Each row below holds a small network's activations on one record, seen along a few directions.
Records have a field called Zon. Each example row is followed by its value.
Records without Zon are marked absent.
The largest differences between rows may come from other fields.
In the rows, zero is written as 500.
Random noise pushes rows far along 2 fixed directions. That doesn't count. These rows show it; they differ only by the noise:
[408 443 601 557 504 492 568 476 510 443 597 414 527 455 517 522 571 527]
[586 475 471 433 612 612 587 457 478 492 404 307 396 509 509 545 485 526]
[569 471 524 484 631 601 555 538 482 552 367 343 399 501 518 593 417 513]
[460 451 614 571 572 527 536 568 503 538 473 416 478 466 525 591 451 511]

[503 488 565 570 495 480 440 668 486 667 370 625 493 464 465 577 360 490] -> t8
[600 548 412 423 496 463 546 416 504 404 500 483 464 525 501 484 595 459] -> t1
[496 444 484 483 496 575 494 547 472 487 465 527 468 517 481 539 460 514] -> t8
[346 448 593 627 435 424 506 552 542 490 580 557 587 388 521 453 587 538] -> t9
[241 467 743 746 470 365 463 629 531 524 698 628 616 400 524 550 459 482] -> t3
[677 667 294 405 449 382 445 472 431 566 448 727 471 523 443 380 406 452] -> absent
[564 640 425 565 441 325 393 569 470 625 470 795 531 508 443 437 363 460] -> absent
[502 640 345 472 300 270 472 346 462 406 718 781 605 482 432 273 615 482] -> absent
[520 573 471 480 400 374 456 493 494 560 611 652 587 473 454 473 458 430] -> t6
[657 612 388 409 606 625 487 568 439 618 234 466 306 600 533 558 369 495] -> t5
[617 493 462 481 627 636 460 667 471 665 245 492 358 537 489 631 264 503] -> t2
[388 451 681 676 530 529 438 752 528 629 421 581 485 500 552 632 324 500] -> t7
[366 407 689 670 549 499 522 598 534 529 520 439 532 487 531 616 464 520] -> t1
[494 512 433 445 480 510 574 408 529 434 538 423 436 462 465 384 599 544] -> t3
[474 476 535 550 564 452 441 696 488 621 357 613 486 481 582 561 347 468] -> t9
[336 457 674 687 392 353 419 691 500 619 589 752 613 402 463 550 435 477] -> t8
[246 343 786 721 621 610 465 600 619 578 464 390 483 438 546 650 472 531] -> t3
[469 488 479 516 456 558 524 457 498 479 575 468 458 544 520 425 587 563] -> t5
[295 474 613 627 418 369 489 562 527 446 606 615 570 450 527 507 572 496] -> t4
[509 439 549 555 622 629 491 665 523 585 294 415 385 522 533 616 346 520] -> t4
[373 525 563 560 340 418 516 469 511 481 700 587 568 463 513 381 648 541] -> t5
[767 633 267 262 544 527 485 333 412 475 444 519 468 596 454 437 443 449] -> t2
[492 484 565 567 497 572 482 617 493 569 413 506 440 490 518 540 393 521] -> t7
[702 559 245 238 554 647 586 371 480 455 361 376 363 587 449 461 490 556] -> t6
[323 426 586 604 411 480 510 549 572 466 617 551 594 515 482 526 529 530] -> t6
[745 612 350 343 594 505 431 503 413 572 376 592 432 567 463 524 300 483] -> t2
[566 493 552 564 502 433 503 558 545 565 478 530 511 471 483 522 489 468] -> t1
[449 541 471 476 431 456 511 470 485 449 535 560 493 524 527 468 571 510] -> t7
[401 514 517 524 338 327 527 381 541 302 829 635 670 451 503 367 721 490] -> t4
[328 464 543 583 432 401 499 533 529 428 609 586 597 441 550 461 610 515] -> t9

Here are new rows. What is Zon for each?
[485 514 573 597 489 392 481 572 542 508 504 580 539 502 520 572 508 446] -> t1
[592 531 456 495 542 548 471 430 482 475 437 449 535 492 511 463 474 465] -> t9
[507 546 541 532 468 451 433 510 481 521 589 606 589 541 535 497 433 423] -> t7
[618 587 307 336 478 398 491 308 431 396 577 572 568 536 537 351 567 419] -> t9
[571 478 465 415 527 548 552 359 511 390 535 366 504 539 514 460 579 477] -> t1
[551 534 286 285 429 567 639 209 465 298 668 373 520 568 460 382 684 529] -> t6
[604 619 443 473 467 439 474 452 479 468 611 641 539 563 491 414 515 509] -> t5
[624 588 336 340 442 421 425 367 449 416 595 577 504 535 460 434 490 534] -> t2
[529 520 460 538 461 411 415 485 496 528 509 517 533 452 520 476 503 509] -> t9
[557 641 295 415 324 312 496 309 463 399 674 725 577 500 432 263 631 488] -> absent
